Here are a small network's activations along a few directions, averaged over the inputs that share one value of a field.
Values that are neighbours, or in one group, have similar rows; names and order tell nothing.
In the rows, zero is written as 500.
Random noise pushes rows far along 8 fixed directions. That doesn't count. These rows show it; they differ only by the noise:
[460 525 502 344 665 576 544 348 443 508 382 331 660 657 541 493 620 385
 550 469 499 431 494 339]
[665 370 454 314 631 397 571 379 391 242 503 141 506 531 461 529 458 565
 463 294 575 498 482 476]
[324 587 447 337 409 516 717 495 387 510 527 623 431 657 544 463 477 482
 317 446 518 481 485 586]
[623 547 463 538 452 472 477 530 694 545 542 577 503 641 456 564 404 533
 510 440 486 369 671 539]
[507 433 575 490 455 427 450 502 412 508 386 368 304 457 491 385 448 370
 550 387 525 537 397 654]
[437 500 478 344 590 596 678 419 340 407 490 347 588 571 503 538 574 563
 405 543 594 566 515 421]
[571 521 443 519 403 419 394 516 577 497 577 655 475 569 458 459 395 475
 458 334 382 383 452 533]
[595 422 496 530 521 447 372 490 522 462 546 440 532 447 446 469 507 507
 599 457 471 497 490 482]
[466 502 588 552 513 636 402 478 327 535 390 450 521 443 480 396 550 389
 470 494 455 585 263 429]
[297 454 413 510 306 431 348 463 315 399 593 707 385 294 402 467 442 564
 445 648 437 626 356 552]


Values of T:
t9: [295 345 390 370 460 239 381 384 438 423 550 510 374 371 493 368 552 449
 723 546 442 537 494 608]
t1: [508 468 475 570 461 457 599 671 487 451 697 600 493 408 538 464 561 596
 404 410 489 555 385 512]
t8: [460 453 533 398 552 386 553 587 448 506 647 541 564 422 615 328 664 449
 584 382 466 503 402 568]
t2: [522 607 548 476 497 523 580 426 644 532 218 355 346 600 528 718 351 488
 497 648 673 417 783 585]
t5: [594 473 547 564 522 505 594 637 535 490 592 551 529 430 565 472 537 577
 442 427 504 553 470 533]
t11: [570 538 517 653 502 518 476 496 643 546 385 469 467 501 498 649 436 528
 491 579 515 495 587 483]
t6: [643 514 589 631 521 700 490 539 447 487 435 376 492 450 426 553 435 578
 401 594 585 623 465 481]
t10: [487 428 603 544 499 493 718 787 404 585 666 507 408 391 614 314 542 474
 458 279 524 593 307 632]
t7: [363 518 405 426 545 484 290 302 406 483 493 599 669 466 476 441 585 385
 575 550 317 438 330 281]
t4: [521 529 571 565 571 635 724 594 503 568 514 482 566 512 601 542 589 594
 402 538 591 609 548 477]
t3: [680 492 527 434 624 420 501 537 632 528 555 433 626 623 564 406 544 403
 579 267 430 334 519 463]
The values of T form a line.
Q: Going along T from t10 by way of its neighbour t1, in what order are t11, t6, t4, t3 met?
A: t11, t4, t3, t6
Q: Name the neighbours of t9, in listed order.
A: t7

Values of K:
k3: [821 308 426 521 518 283 127 264 573 197 428 226 392 357 289 634 279 580
 616 432 508 448 584 534]
k7: [366 445 503 433 540 427 582 493 424 424 518 385 532 352 542 624 597 576
 552 709 621 625 583 458]
k6: [521 425 472 442 491 493 694 550 337 386 689 412 476 541 493 392 498 613
 366 345 525 611 394 592]
k5: [717 526 523 488 472 544 616 528 500 497 424 410 390 647 456 438 357 487
 320 221 493 452 452 621]
k9: [343 463 334 223 605 291 425 281 549 362 524 488 625 486 547 570 596 457
 717 593 488 329 654 367]
k10: [613 591 426 660 474 517 328 555 918 701 551 689 613 677 399 642 420 486
 701 532 415 228 816 370]
k2: [393 508 566 581 455 521 313 527 521 678 525 647 552 344 509 390 653 413
 750 772 489 568 574 553]
k4: [557 517 561 463 401 459 527 571 476 443 485 504 385 496 503 455 399 479
 399 402 549 477 470 632]
k11: [509 667 620 646 596 837 577 442 346 486 173 386 517 612 561 649 503 470
 114 502 523 623 181 304]
k1: [496 425 618 700 423 653 528 587 411 530 365 307 278 344 372 572 401 597
 502 756 677 745 556 622]
k8: [318 472 478 388 634 478 552 441 341 495 509 513 621 405 634 418 646 466
 562 499 410 550 325 357]
The values of K form a line.
Q: Going along K from k10 by way of its neighbour k1, in what order are k3, k7, k5, k11 met?
A: k5, k3, k7, k11
Q: Name the neighbours of k4, in listed order.
A: k9, k2
